A small network was trained on invented records. Each row is its activation on one of them, seen along a few directions.
Each row is followed by the record's values for the fields Rufof, Kida, Losu, Vone, Dovu.
Not every record has every field; a missing one is left out.
Other fields move the rows too, some of them a lot.
Random noise pushes rows far along 2 fixed directions. That doesn't count. These rows show it; they differ only by the noise:
[ -86 -202   75 -132   26  208 -260    9  124  148 -297 -300  167   97
   81  234  129  -29 -178    6 -157]
[-191   21  230 -184  129   42 -160  135  203  248 -126 -101   86   -3
   31  -10   93  -11 -167   92 -173]
[-258  519  289 -531  324  -90  180  133  690  371  151   42  -14 -158
   17 -387   -4   54    1 -286 -221]
[ -76 -276   65  -81   -3  228 -310    8   53  129 -338 -323  183  120
   83  290  143  -39 -203   61 -150]

[ -11  -34   77   72   16  -91  -39   98  145  -29  -26 -140   23  -57
 -209 -180  -64 -139  -12   25   68]
Rufof is c5, Kida is w1, Losu is n4, Vone is e2, Dovu is u2
[ -81  319  129 -157  105 -153  284  336  178  320  289  289 -107 -174
 -101 -206 -168   -4   40  -42 -127]
Rufof is c7, Kida is w3, Losu is n3, Vone is e1, Dovu is u2
[ 117 -293   70   27 -122   -1 -281 -151 -262  -54 -275 -338   94    6
   31   49  328 -222  -97   42  -20]
Rufof is c5, Kida is w2, Losu is n3, Vone is e1, Dovu is u1
[ -47  198  253 -291  172 -219 -116  -37  413  284  199 -193  147    7
  178   37  219    1  -58 -421   15]
Rufof is c2, Kida is w3, Losu is n2, Vone is e1, Dovu is u2
[-211   99  148   56  -31  -56  269  315 -236   -7  -28  406  -67   72
   30   39    5  246   99  381   54]
Rufof is c1, Kida is w1, Vone is e1, Dovu is u1
[-313  406   89  -11   15 -463  177  274   68  129  283  280  -98 -163
  120 -216   -2   92   83  -73  -28]
Rufof is c3, Kida is w2, Vone is e2, Dovu is u2
[ -93   -9  204  116   64 -490 -348 -108 -362  150  262 -426  185 -246
  180 -179  282 -116   23   -3  -17]
Rufof is c7, Kida is w2, Losu is n1, Vone is e2, Dovu is u2
[  45  109  229  103  214 -235  138  299  -49   71  244  136  -58  -47
  107   12    1 -109  107  176  -14]
Rufof is c7, Kida is w4, Losu is n4, Vone is e1, Dovu is u1
[-127  -75  255  129  159 -204 -240  -34 -358  116  210   58  -39 -188
   40 -286   10  -74  -53  216  -79]
Rufof is c7, Kida is w3, Losu is n1, Vone is e2, Dovu is u1
[ 110 -103 -133  175 -177   40  -35    4 -318 -176 -219   73   84  115
  147  338 -201  -50  111  122    1]
Rufof is c6, Kida is w4, Vone is e2, Dovu is u1
[ -62   -4  233  181  352   70 -272  255  -42   62   54  187  -64   28
 -157 -197   84  -81 -234  392  -28]
Rufof is c7, Kida is w3, Losu is n2, Vone is e1, Dovu is u1
[-109  -60 -176   43   94  -76   69  -86  -11   70   59  -11  -90 -142
  -25  102  -23   19  180   30   39]
Rufof is c5, Kida is w4, Losu is n2, Vone is e2, Dovu is u2
[  60   62 -259  -40 -103  166   81 -179  353  -68 -211 -223   90   30
   39  198  -75   80  -26 -384   22]
Rufof is c3, Kida is w1, Vone is e2, Dovu is u2
[ -85   27 -105 -199 -163 -134  240  -18  158  -28  172  -90 -153  -56
  229  181   43  -24  175 -149  107]
Rufof is c5, Kida is w3, Losu is n4, Vone is e2, Dovu is u2
[ -11  -61 -178 -104 -161  200   77 -284  105 -117 -212 -110  233  152
  277  246   68  -45  153 -340  -79]
Rufof is c6, Kida is w3, Vone is e2, Dovu is u1
[-330  194  282  -65  220 -255  -81  181   99  250  172  284 -127 -192
  -74 -196  184  -29  -23  352   67]
Rufof is c5, Kida is w3, Losu is n2, Vone is e2, Dovu is u2
[ 455 -437 -710  213  -51  282  -99 -636  -58 -360 -276 -754  151  -86
  -39  455  108 -181  119 -578   77]
Rufof is c5, Kida is w4, Losu is n2, Vone is e2, Dovu is u2
[-142    4 -106  156  -23 -307   57   33 -187   37  261   62 -165  -36
  155   45 -149  -88  355  -43   60]
Rufof is c5, Kida is w4, Losu is n2, Vone is e2, Dovu is u1
[ -70  153 -313   42  -33    5  442  290   27  -32  142  274 -102  -46
  197   -2 -297   99  202  -79  105]
Rufof is c1, Kida is w3, Vone is e2, Dovu is u2
[-133  169  467  -87  131 -294    3  226  163  251   88   33  -17 -100
   45 -129   68   -1 -128   37 -111]
Rufof is c7, Kida is w1, Losu is n3, Vone is e2, Dovu is u2
[-123  400 -101 -283 -114  -25  291  -29  503   47   55   11   19  -17
  103  -46 -181  117  184 -478   38]
Rufof is c3, Kida is w1, Vone is e2, Dovu is u2
[-153  -54  -57  274  -73   -4  150  238 -407   -8   -2  347  -38  110
  173  179   79   55   47  478   93]
Rufof is c1, Kida is w3, Vone is e1, Dovu is u1
[-168  367 -141 -482  -95  -89  318   27  518   19  155  254   51  -38
  307  -47 -175   24  284 -485   40]
Rufof is c3, Kida is w3, Vone is e2, Dovu is u2
[  -8 -170  -77  124   60  -29 -317 -146 -386  -16   34 -238 -112  -69
  -44   14   52   11  -85  363 -123]
Rufof is c7, Kida is w3, Losu is n1, Vone is e2, Dovu is u1
[ -53  -91  -88  261  -54   39  195  286 -189 -110   41  516  -89  -94
 -157 -139 -222  114   61  569   15]
Rufof is c1, Kida is w4, Vone is e2, Dovu is u2
[  83   -4  -17  112  271 -105 -168 -204  -56 -114   95  -82   98  -33
 -214 -133  -62 -114  -59  -83    1]
Rufof is c2, Kida is w4, Losu is n2, Vone is e2, Dovu is u1
[ 164 -108  -51   48  167  489 -399 -187   73  -65 -144 -306   15 -107
 -256  -83   82   22 -242 -135  -99]
Rufof is c7, Kida is w2, Losu is n1, Vone is e1, Dovu is u2
[-118   16  252 -117  -63 -345  -48  274 -195   21  208  -23  132   58
  129  -87  179  -15  -27  165   98]
Rufof is c7, Kida is w2, Losu is n4, Vone is e1, Dovu is u2
[-158   56  204   90 -155 -315   82  360  -79  -32  136  133  127   45
  227 -127   29   75  194  138   79]
Rufof is c1, Kida is w1, Vone is e1, Dovu is u2
[  72  -50 -167   71  229 -246  -24 -250   45   76  275 -289  116    0
   78    9  128   18   87 -275 -124]
Rufof is c2, Kida is w4, Losu is n2, Vone is e1, Dovu is u2
[-148  -74  269  -69 -292  -70 -182  160   64   49 -151  214  211  171
  167  166  101   84  -13  160  124]
Rufof is c3, Kida is w1, Vone is e1, Dovu is u2
[ 320  -24 -411  123  145  430   16 -354  -49 -134  -58 -322  -28 -104
 -108  288 -284  -97   74 -362 -101]
Rufof is c2, Kida is w4, Losu is n1, Vone is e2, Dovu is u1
[-118 -109  222   74  -72   52   61  210  -69  124 -107  253 -126  144
  -70  116   81   47  -64  306  133]
Rufof is c5, Kida is w1, Losu is n4, Vone is e1, Dovu is u1
[ -96 -127   94  134 -164   15 -176  102  -95  -53 -268   81   77   64
  -45  201   33  170 -177  159   50]
Rufof is c3, Kida is w1, Vone is e2, Dovu is u2
[ 270 -390 -284  314 -163   -3 -281 -166 -459  -54 -145 -299   47   86
   79  332  137  -90  155  -24   22]
Rufof is c5, Kida is w4, Losu is n1, Vone is e1, Dovu is u1
[ 149  -50  212  270  315  416 -117  317  -76  -14 -127  486 -168  -37
 -530 -125 -190  -83 -380  707  -30]
Rufof is c7, Kida is w4, Losu is n4, Vone is e1, Dovu is u1
[ 268   80   35 -245   51   60   14 -192  482   30 -171 -286  -91   25
  -70 -235  -45  -68 -140 -112  -37]
Rufof is c5, Kida is w1, Losu is n3, Vone is e2, Dovu is u1
[ -15  181  -19  -81   60 -370  156 -160  -78   13  504 -214  -46 -348
  241 -115  -25   18  394 -345 -129]
Rufof is c7, Kida is w4, Losu is n1, Vone is e2, Dovu is u2
[ 389 -194 -234  172  243  326 -320 -319  218  -68  -52 -257   -2 -192
 -328  -65 -165  -39 -326  -47 -183]
Rufof is c2, Kida is w4, Losu is n1, Vone is e2, Dovu is u2
[-112 -220  -98  171 -255  295   75   81 -158  -72 -181  205   39  261
   96   57  -67   77   17  230   87]
Rufof is c1, Kida is w2, Vone is e2, Dovu is u1

Which values does each new row have?
[ -68  294  129  101   53 -351  377  306 -170    3  326  580 -142 -140
  106 -314 -105   64  250  275   58]
Rufof is c1, Kida is w4, Vone is e1, Dovu is u1
[ 254 -101 -261  -13   95 -144 -214 -504 -109  -18   26 -738  196  -98
  111   77   72 -134  237 -295 -147]
Rufof is c7, Kida is w4, Losu is n1, Vone is e2, Dovu is u1
[ -16 -157   82  481  133 -729 -319  -76 -788   34  344 -393   75 -410
  119 -112  123 -237   99  366  -96]
Rufof is c7, Kida is w4, Losu is n1, Vone is e2, Dovu is u2
[  60  200 -215 -146  232 -252  113 -209    6  -40  325 -297 -119 -108
   -5  -25   47   36  319 -284 -120]
Rufof is c7, Kida is w4, Losu is n2, Vone is e1, Dovu is u1
[ -12 -540 -114   70 -314  272 -234  134 -298 -186 -332  112  167  431
  321  380  135  104   51  271   73]
Rufof is c1, Kida is w3, Vone is e1, Dovu is u1
[  29   -5 -229 -262  -35 -167  246  -21  132  -95   91 -291  184  -19
  235  -10 -113 -136  240 -556  -68]
Rufof is c7, Kida is w3, Losu is n3, Vone is e2, Dovu is u2
[ -56   97 -232  -56 -196  -73  118   73  118  -55   86  102   68   61
  269  199  102  -46  177 -311   19]
Rufof is c3, Kida is w3, Vone is e1, Dovu is u2
[  98  147 -100  -54  -58  197  -14 -146  247    5 -208 -152  155  172
  -10  115  116   38   14 -191 -113]
Rufof is c6, Kida is w1, Vone is e1, Dovu is u1
[-115  189  131 -118  -84   47   16  116  318  144 -157  156  110  272
   10   45  126  184   19  -79   -8]
Rufof is c3, Kida is w1, Vone is e1, Dovu is u1
[-249   31  475   44   18 -329 -149  219  -50   95  296   36  -74 -122
   -6 -240   44   22  -32  244  -59]
Rufof is c7, Kida is w1, Losu is n4, Vone is e2, Dovu is u2
[ 104  -84 -186  -22   37  306  200 -188  205 -161 -213  -13 -124   11
 -320  -69 -103    4  -13 -353   32]
Rufof is c5, Kida is w1, Losu is n4, Vone is e2, Dovu is u1
[  47   93 -197 -318   66  -33  316 -255  351  -43  158   16  -66  -10
  183  -31 -120  106  433 -708   80]
Rufof is c5, Kida is w4, Losu is n2, Vone is e2, Dovu is u1
[  41 -202    6  204 -172   26 -126   25 -283 -116 -197  132  192   23
   81  268  -30  -15   -6  255  -28]
Rufof is c6, Kida is w4, Vone is e2, Dovu is u2
[  36  -56    8   83 -180  138 -169  -36   66  -79 -274  -66   48  214
    3  196  127   71 -136   -2   29]
Rufof is c3, Kida is w1, Vone is e1, Dovu is u1
[ -23 -306  274  224  -77  -30 -188  297 -273  -87  -45  169   17  281
 -135    0   14  -18 -216  535   61]
Rufof is c7, Kida is w1, Losu is n4, Vone is e1, Dovu is u1
[ 206  -98 -459  -79  -65  148  212 -242  220 -238 -195 -120  137   16
  192  389  -56  102  217 -666  -26]
Rufof is c3, Kida is w4, Vone is e2, Dovu is u2
[-170  -12  188  -58    7  -88   37   38  167  -23  212 -119  -14  -20
   25 -128   30   23  140    7 -135]
Rufof is c7, Kida is w1, Losu is n4, Vone is e2, Dovu is u2
[ -18  258   16   21  -90   32  351   96  135   -6  100  197  -31   39
   63 -202 -212  119  206 -139   93]
Rufof is c1, Kida is w1, Vone is e2, Dovu is u1
[  15  196   12 -364  -59  -95 -126 -166  263  253    4 -251  117   87
  195  -75  178   20  229 -583   94]
Rufof is c5, Kida is w2, Losu is n1, Vone is e1, Dovu is u1
[ -63  260 -139  219  171 -207  601  204 -170  -76  285  536 -247 -225
   57 -254 -328  123  258   56    0]
Rufof is c1, Kida is w4, Vone is e2, Dovu is u1
